A small network was trained on made-up records. Each row is its average activation on records with the value named, seen along a few directions.
Values that are neighbours, or in one group, have similar rows; names and order tell nothing.
In the rows, 128 means zero.

Other fields vary at random and push rows far along two fixed directions, the same in every table; ignore that.
To show where, the next rows are all for the same value of a field, averaged over different records:
[125 145 207 185 123 128 124 122 113  47 106 109 146 132  74 163 179 110]
[136 125 123 123 118 141 135 110 139 145 141 135 126 131 117 147 150 126]
[143 118 105 124 102 145 129  96 134 163 153 145 117 127 107 164 164 144]
[134 123  84  94 130 140 147 130 155 183 145 140 128 132 155 113 119 127]
[132 131 138 139 126 134 137 126 134 126 125 128 135 132 116 138 149 123]
[128 128 111 111 142 127 149 144 150 150 122 131 146 137 153 103 118 114]
[127 128  71  83 146 134 162 151 165 197 130 138 142 134 190  73  91 120]
[119 139 123 117 165 120 154 171 157 132 108 116 160 144 170  69  99  99]

Values of LAKI:
bopo: [135 142  98 117 139 121 120 113 108 142 141 130  98 117 126 117 122 135]
reku: [110 131 202 182 144 112 106 146 104  55 119 120 146 125 125 143 124 109]
dofa: [130 113 106 111 123 120 111 135 125 153 145 139 114 116 150 147 109 154]
fek: [103 140 176 144 193 105 149 193 116  55  69 102 150 137 154  26  62  77]
pibo: [107 127 109 114 110 124 136 117 131 150 140 135 128 134 117 137 134 136]
maveb: [121 120 120 130 130 117 105 145 139 120 120 140 115 121 164 116 105 133]
bugu: [144 116  95 101  88 131 112 100 126 185 167 166  85 125 142 163 112 175]
mipel: [147 119 137 141 107 130 104  78  85 112 139 121  99 110  78 175 158 145]
pibut: [141 133 144 139 126 135 107 103  98  95 136 128 126 108  93 133 141 138]
finut: [118 123 158 147 139 111 117 149 115  81 110  84 145 116 124 125 127 129]
mupad: [127 126 146 145  98 135 110 111 114 121 117 118 126 126  83 173 163 134]
rapog: [123 130 111 110 123 134 140 144 147 140 113 127 128 153 139 106 103 127]
baved: [140 129 124 132 114 144 133 105 134 138 141 135 127 130 110 159 158 133]
LAKI is arranged as a tree with 4 forks.
Which values are neighbours of pibut? Give them in the order they are listed.
> mipel
Which values are neighbours of reku? Give them in the order they are listed.
> dofa
Which values are neighbours of rapog? Give them in the order they are listed.
> mupad

Values of GAKO:
sodav: [162 110  37  75 113 158 146  91 147 235 170 165 104 124 146 135 134 152]
bapa: [129 134 168 173  91 140 113  81  98  91 136 128 112 127  50 205 200 136]
nomiz: [132 118 121 117 104 138 132 115 129 151 135 135 120 132 118 151 136 145]
nesem: [128 131 130 127 140 119 119 144 130 113 118 133 118 131 148 104  97 128]
rup: [118 142 146 134 147 123 138 146 139 102 111 117 152 135 129  97 122 107]
namu: [126 126 135 130 137 116 116 130 102 106 121 107 124 114 119 117 118 131]
sevak: [110 133 138 126 165 107 136 172 140 119 118 129 151 131 183  77  79 104]
lagus: [119 129 149 143 127 123 123 145 140 106 115 109 144 128 131 138 140 122]
GAKO is arranged as a line.
What is the length, in steps, of the shortest route from namu to nomiz?
> 4
Which values are neighbours of sodav? Give them in the order they are listed.
> rup

Values of BENIL:
zudog: [101 132 122 109 160 106 141 205 179 136 105 132 159 140 214  67  62 102]
zedi: [111 116 164 131 133 115 125 187 159 101  94  92 163 133 172 119  95 125]
keta: [ 95 124 100 110 105 114 124 145 147 191 157 149 126 139 174 142 111 139]
nubus: [157 122  88 125  86 153 101  74 129 152 162 153  93 122 100 181 172 164]
kan: [133 115  99 102 146 125 144 167 175 178 135 169 133 143 224  87  70 119]
nuse: [115 126 103 100 116 143 158 126 141 157 114 110 146 150 107 110 138 124]
laret: [125 150 140 128 155 128 151 134 153 122 101 113 153 141 121  91 131 100]
sul: [133 117  59  74 129 125 132 125 118 186 135 146  77 136 151  90  73 159]
sis: [133 130 127 130 143 118 112 132 101 103 123 120 113 113 121 109 110 129]
baf: [137 135 198 200 126 147 123 101  99  48 114  93 154 117  41 190 231 103]
vopad: [116 133 200 174 135  99  98 120  64  32 112  74 135  92  72 151 154 126]
tuf: [132 142 199 177 168 115 105 133  76  36 112 119 137 115 106 105 110 101]
teza: [176 121  63 104  62 177 150  16 122 224 201 194  77 124  61 222 205 172]
BENIL is arranged as a tree with 4 forks.
Which values are neighbours of nuse? Give them in the order they are listed.
> laret
Which values are neighbours of zedi? Give them in the order they are listed.
> zudog
Which values are neighbours of sis? Give them in the order they are listed.
> nubus, sul, vopad, tuf
